A small network was shown many inputs. Here are its activations along a few directions, one row for each input.
Each table varies a few parts of the input and shows all the possible inputs, shuffled.
Descriptions start from the smaller parts, as in this example, which fits no table here: one of 2 separate values, together with either a single point or one of 9 places around a ring or (one of 4 places along a line, together with one of 8 places around a ring).
Shared parts are said once, and a part with two or three values counts as separate values.

Other details of the inputs vary at random and push rows far along two fixed directions, the same in every table; ignore that.

Table:
r1: [-13  18 -26  -9  -7  27 -30   2 -23  -1   0]
r2: [ 16  16 -12  17  23  14 -18   7  -4   2  15]
r3: [-12  20 -26  -1 -11  13 -39  -6 -16   8   9]
r4: [ -6  -3  26  -3   4 -46  24  -1   2  -4 -19]
r5: [ 34 -19  24  29  26  -5  32  -6  41   5  -4]
r6: [ 13 -37  26  17   6  24  43   0  27  23 -12]
r7: [ 11 -30  18   4  -8  32  33   5  24  20   2]
r8: [ 11  11 -14   2   0  38  -4  10  -8   2   8]
r9: [ -6  28 -24  -6   4  17 -30  12 -19 -15   6]
r10: [-61  17  -9 -43 -31 -55 -24 -16 -43  -9 -15]
r11: [-24  31 -28 -17  -4 -26 -35 -17 -32 -19  -3]
r12: [21  3  0 23 11 10 -4  7 20  8 13]
r13: [ 14 -27  26  15   9 -13  31 -19  27  13 -17]
r14: [-18 -30  64 -35  -8 -85  69   7  -6 -23 -37]
r15: [ 37 -27  24  30  25 -12  27  -3  42   2   9]
r16: [-50  20 -13 -55 -39 -31 -24   0 -47 -22 -12]
r17: [ 23 -31  30  10   1  26  46   6  25  19 -12]
r18: [-21 -26  53 -38 -17 -84  53   8  -7 -25 -26]
r19: [ -4  -4 -17   3  -7  39 -14   2   2  12  10]
r20: [  3  34 -39  13   7  32 -42   0 -20   7  16]
r21: [ -6  31 -31  -8  11  18 -41  14 -30 -19  15]
r22: [ -4   5 -17   1  -5   2 -25 -17   1   1   5]
r23: [-26  30 -26 -26  -7 -18 -43  12 -38 -30  11]
r24: [ 33 -14  15  27  32  -3  19  -4  28   1   5]
r25: [21  3  4  5 10 31 12 17 10 -1  6]
r26: [ -9  28 -34 -15 -16  29 -36  10 -26  -9  18]
r27: [ 11 -22  16  22  10  18  26  -8  21  31  -6]
r28: [  8  -9  -6  16  13  25   1 -19  16  17   3]
r29: [  4  21 -30   8   3  39 -28   8 -15  -1  10]
r30: [13 -3  0 20  7 24  0 -5  9 23 -1]
r31: [ -5  12 -34   6   0  32 -39 -17   0   8  20]
r32: [ 22  -5  -7  24   8   9  -5 -11  21   6  12]
r33: [-22 -29  53 -15 -21 -97  53 -12   3  -4 -37]
r34: [ 27 -32  25  26   2   9  37   7  33  13  -3]
r35: [ 11 -13  -1  12  -5  31   0   4  15  13   3]
r36: [-44  29 -13 -40 -16 -74 -31 -13 -32 -38 -10]
r37: [-39   6  20 -50 -28 -68  13   7 -27 -32 -20]
r38: [ 16  12 -13  17  15  11 -22   8   2   1  23]
r39: [19 -3  0 15  6 21  1 15 19 -1 10]
r40: [  5 -11   1  -1  -1  46  16   5   5  17   2]
Each input here is: one of 2 separate values, together with one of 4 places along a line, together with one of 5 places along a line.
Question: Changing only the place on the line of 4 turns r35 into r3. The same change can be made to r1. Which row results?
Answer: r30
Question: Changing only the place on the line of 4 turns r7 into r10. The same change can be made to r26. Which row results?
Answer: r33
Question: Which other rows does r36 become when the place on the line of 5 takes its other values? List them by row number.
Answer: r15, r22, r31, r32
Question: Which other rows does r8 become when the place on the line of 4 takes its other values? List them by row number.
Answer: r11, r20, r29
Question: A walk changes only the place on the line of 4. It starts at r5 and steps to r4. List the rest of the walk in order.
Answer: r9, r25
